Each row below holds a small network's activations on one input, seen along a few directions.
In each table, some parts of the input vary, and every possible input appears once, in random order.
A made-up example of a description, with smaller parts first: one of 6 places along a line, together with either a single point or one of 9 places around a ring or (one of 2 separate values, together with one of 8 places around a ring).
Shared parts are said once, and a part with two or three values counts as separate values.
In the rows, 100 means zero.

Other details of the inputs shift rows strongly along three fixed directions, in all tables alike. That doesn't count.

A family of inputs:
row 1: 92 112 91 97 119 101 100 115 97 99 92 83 81 88 94
row 2: 93 108 86 121 130 102 120 111 90 92 123 35 62 93 86
row 3: 94 91 105 100 97 101 94 82 99 106 99 111 111 100 113
row 4: 97 92 99 101 90 109 89 89 102 110 103 112 105 100 111
row 5: 108 101 112 100 94 80 114 123 107 85 103 112 111 96 107
row 6: 97 109 77 100 123 114 113 108 97 105 106 81 71 98 99
row 7: 98 92 102 107 82 102 95 95 105 105 101 116 113 91 100
row 8: 102 90 69 82 112 113 125 136 99 114 89 128 94 93 114
row 9: 106 90 85 77 122 106 121 113 105 112 87 124 101 105 106
row 10: 117 116 87 69 77 103 103 109 105 101 83 148 125 110 111
row 11: 105 54 194 129 70 52 104 112 137 93 138 89 133 116 101
row 12: 96 74 127 129 84 90 99 96 109 99 123 76 112 96 99
row 13: 88 88 99 127 109 84 127 132 96 92 121 56 86 73 88
row 14: 93 124 54 82 128 122 102 106 74 105 88 111 77 96 113
row 15: 93 126 47 82 126 115 113 120 75 99 82 117 81 86 104
row 16: 98 93 121 98 91 95 83 82 115 107 89 108 112 99 98
row 17: 84 110 82 124 135 93 122 120 72 82 124 30 68 84 92
row 18: 111 89 84 76 119 108 120 111 102 111 86 123 105 108 102
row 19: 102 117 138 110 60 88 70 69 112 84 116 71 120 119 86
row 20: 93 112 114 119 89 105 71 73 106 101 106 70 91 96 88
row 21: 100 88 79 79 120 104 119 135 97 110 89 133 99 92 118
row 22: 86 107 104 124 96 91 93 72 86 88 111 65 101 91 91
row 23: 99 142 43 75 127 125 104 94 73 103 64 98 71 99 92
row 24: 91 72 103 102 116 83 134 132 107 104 104 100 104 85 115
row 25: 118 74 115 78 97 78 135 157 117 107 91 156 119 103 125
row 26: 80 97 102 123 119 80 112 120 93 86 120 60 84 72 99
row 27: 93 126 39 78 128 115 125 117 69 101 76 109 82 88 99
row 28: 90 129 75 100 98 115 80 57 75 96 88 100 97 99 99
row 29: 107 43 164 92 84 64 136 152 140 103 123 122 112 99 113
row 30: 109 112 42 58 123 129 117 128 81 115 66 160 97 103 116
row 31: 78 117 71 123 127 105 118 111 77 90 120 37 58 83 100
row 32: 90 109 118 116 96 94 79 66 100 95 101 64 96 97 88
row 33: 102 97 121 122 106 96 89 78 96 91 125 55 98 108 83
row 34: 86 117 88 121 141 98 113 105 80 85 125 27 58 93 88
row 35: 101 89 122 101 89 91 90 85 116 105 90 106 116 99 95
row 36: 111 84 155 123 63 88 59 60 116 97 110 85 134 109 77
row 37: 80 118 78 125 137 96 116 113 69 82 123 29 61 84 96
row 38: 109 106 111 94 83 118 66 37 102 110 92 124 122 126 99
row 39: 83 96 110 120 134 86 113 116 100 91 128 44 71 87 98
row 40: 96 68 102 106 103 83 137 154 114 105 106 107 104 74 102
row 41: 99 72 164 113 71 66 106 119 134 81 125 74 114 95 96
row 42: 107 103 63 89 89 107 84 103 100 104 80 150 110 117 98
row 43: 111 113 109 100 66 122 55 51 110 112 84 122 116 113 89
row 44: 113 47 153 106 97 54 141 164 130 98 110 132 124 95 123
row 45: 116 110 75 76 96 134 87 81 102 120 82 142 102 119 102
row 46: 113 112 82 74 103 128 81 77 97 114 82 145 107 120 104
row 47: 114 125 115 84 62 111 66 56 97 107 102 120 121 142 99
row 48: 114 113 108 99 65 123 55 52 108 112 84 121 117 115 87
row 49: 105 100 140 117 67 84 86 72 99 88 127 76 105 110 104
row 50: 109 83 122 98 86 90 93 89 113 106 89 107 123 101 88
row 51: 95 72 102 100 117 85 127 142 106 103 108 106 102 85 114
row 52: 100 91 151 120 70 92 53 58 119 100 108 92 124 105 89
row 53: 97 101 103 130 96 97 70 74 102 89 117 69 93 127 88
row 54: 103 108 74 83 87 121 88 91 95 113 80 145 109 97 106
row 55: 87 90 123 123 115 77 110 124 110 90 116 51 86 80 89
row 56: 95 90 78 82 119 103 124 121 95 111 86 125 99 92 119
row 57: 88 72 106 105 111 74 136 136 111 98 103 103 108 74 108
row 58: 108 48 163 90 72 67 123 149 151 93 110 124 124 91 107
row 59: 111 128 119 90 65 112 60 59 104 89 86 125 122 130 93
row 60: 101 82 81 82 117 91 132 155 104 106 89 135 107 79 108
row 61: 105 65 124 107 97 82 124 145 133 108 101 98 107 81 95
row 62: 103 90 92 80 113 95 119 126 110 109 77 118 101 91 99
row 63: 102 130 70 104 92 117 61 71 94 97 83 103 91 127 83
row 64: 107 153 112 125 66 113 37 10 72 72 102 86 108 126 90
row 65: 102 87 110 105 88 92 96 102 102 100 101 118 123 93 97
row 66: 90 85 125 122 115 74 114 130 111 90 116 50 88 80 86
row 67: 103 94 107 99 95 112 86 82 114 113 106 109 101 108 103
row 68: 99 128 53 94 132 127 114 105 81 103 97 77 60 101 95
row 69: 102 123 80 95 103 129 79 66 92 110 98 99 84 114 98
row 70: 108 88 124 101 87 94 86 98 115 104 94 108 119 100 89
row 71: 115 85 131 93 65 83 101 103 120 91 107 124 126 98 109
row 72: 94 127 42 81 129 125 116 101 67 102 78 104 79 100 108
row 73: 114 85 119 104 79 99 90 100 120 110 94 107 116 98 87
row 74: 110 87 117 100 98 103 90 87 108 104 106 108 114 112 96
row 75: 113 111 85 56 104 111 112 134 109 100 58 172 107 114 111
row 76: 107 85 116 99 98 101 97 78 109 106 101 106 117 113 98
row 77: 117 68 116 73 85 82 134 150 129 97 94 152 115 85 120
row 78: 91 97 107 123 102 94 100 77 84 90 116 57 102 99 94
row 79: 105 109 74 79 97 124 90 74 85 112 77 139 114 114 110
row 80: 88 112 99 121 87 105 78 71 91 96 111 78 94 91 95
row 81: 92 114 129 126 111 84 103 97 87 80 122 54 76 115 95
row 82: 85 109 73 104 122 95 125 114 81 92 97 79 86 80 98
row 83: 110 109 72 77 94 117 92 99 87 109 78 147 118 102 97
row 84: 107 79 69 87 106 97 108 138 107 108 87 145 104 115 112
row 85: 112 118 104 88 76 110 85 69 87 95 101 115 92 115 109
row 86: 105 85 135 131 61 103 67 52 102 100 121 84 127 112 91
row 87: 109 115 81 77 91 127 79 89 106 118 70 139 101 105 99
row 88: 73 132 71 120 127 99 105 86 70 83 108 43 64 79 97
row 89: 92 105 117 120 111 98 84 75 96 93 123 58 88 104 93
row 90: 103 86 127 89 93 85 122 127 112 100 116 102 94 108 108
row 91: 98 85 83 83 116 93 124 146 103 106 89 135 105 79 112
row 92: 95 126 83 94 112 121 78 54 87 106 95 94 87 114 101
row 93: 78 119 71 121 128 106 114 108 75 90 119 37 56 83 101
row 94: 117 126 110 90 56 108 68 55 91 103 99 122 126 133 107
row 95: 90 105 70 104 115 102 124 131 89 99 101 87 80 78 98
row 96: 96 133 53 77 133 128 102 83 77 107 81 103 72 109 104
Each input here is: one of 4 places along a line, together with either a single point or one of 5 places along a line or (one of 3 separate values, together with one of 6 places along a line).
Changing only the place on the line of 4 turns row 76 into row 72. The same change can be made to row 39. Which row results?
> row 14
Changing only the place on the line of 4 turns row 90 into row 71. The same change can be made to row 33. Which row results?
> row 83
Change only the place on the line of 6 in row 30. List by row number the other rows that result.
> row 14, row 17, row 21, row 37, row 51
Change only the place on the line of 5 in row 58. List by row number the other rows that result.
> row 19, row 41, row 59, row 75
Start at row 66 and move only the place on the line of 4, one step at a time. The first step leads to row 60. Which rows follow, in order?
> row 37, row 34
Change only the choice among 3 separate values in row 37. List by row number the other rows that result.
> row 8, row 79
Start at row 11 and move only the place on the line of 4, one step at a time. The first step leads to row 25. Which rows follow, in order?
> row 5, row 59

A family of inputs:
row 97: 111 94 102 61 114 84 143 183 124 99 82 135 89 92 110
row 98: 88 114 68 114 116 93 117 127 79 86 107 68 76 84 96
row 99: 101 102 60 85 123 105 130 144 87 102 93 119 83 98 111
row 100: 103 114 99 112 90 109 75 82 101 99 100 85 96 111 84
row 101: 99 110 76 85 104 108 97 91 86 104 76 129 114 94 101
row 102: 101 144 64 87 106 134 67 39 64 102 78 115 97 117 100
row 103: 82 118 98 129 122 99 94 82 88 87 112 25 68 85 78
row 104: 95 112 62 78 138 112 119 125 94 106 73 103 77 88 94
row 105: 105 101 89 79 115 114 96 87 99 113 82 124 104 113 106
row 106: 102 74 139 126 89 83 96 98 116 97 129 75 109 113 95
row 107: 86 80 121 123 126 81 119 113 107 96 124 48 85 89 99
row 108: 100 108 101 111 96 111 80 69 96 100 114 81 94 118 94
row 109: 84 85 112 126 116 86 118 124 112 97 120 42 76 72 89
row 110: 95 79 132 135 86 81 94 89 106 90 133 67 108 99 98
row 111: 110 70 114 88 78 105 96 95 115 119 96 155 132 101 116
row 112: 89 118 92 116 96 104 83 66 79 92 100 79 103 90 92
row 113: 115 108 129 89 70 91 95 88 104 89 101 122 116 120 108
row 114: 91 81 107 112 91 90 109 112 105 101 108 94 110 76 103
row 115: 116 74 166 99 75 70 111 116 130 92 121 102 120 116 105
row 116: 92 140 42 83 132 137 100 85 69 109 90 87 55 104 102
row 117: 106 98 94 65 102 81 143 170 112 94 81 146 99 90 119
row 118: 105 83 124 118 60 92 73 74 110 99 108 113 135 101 97
row 119: 114 119 93 94 69 130 49 46 103 111 82 129 116 123 88
row 120: 110 72 117 87 86 100 96 93 114 116 90 155 137 104 114
Describe the family of inputs behind these rows.
> one of 4 places along a line, together with either a single point or one of 5 places along a line
Changing only the place on the line of 4 turns row 107 into row 120. The same change can be made to row 106. Which row results?
> row 99
Start at row 117 and move only the place on the line of 4, one step at a time. The first step leads to row 113. Which rows follow, in order?
> row 115, row 97
Which other rows agree with row 103 in the place on the line of 4? List them by row number.
> row 97, row 100, row 104, row 109, row 119
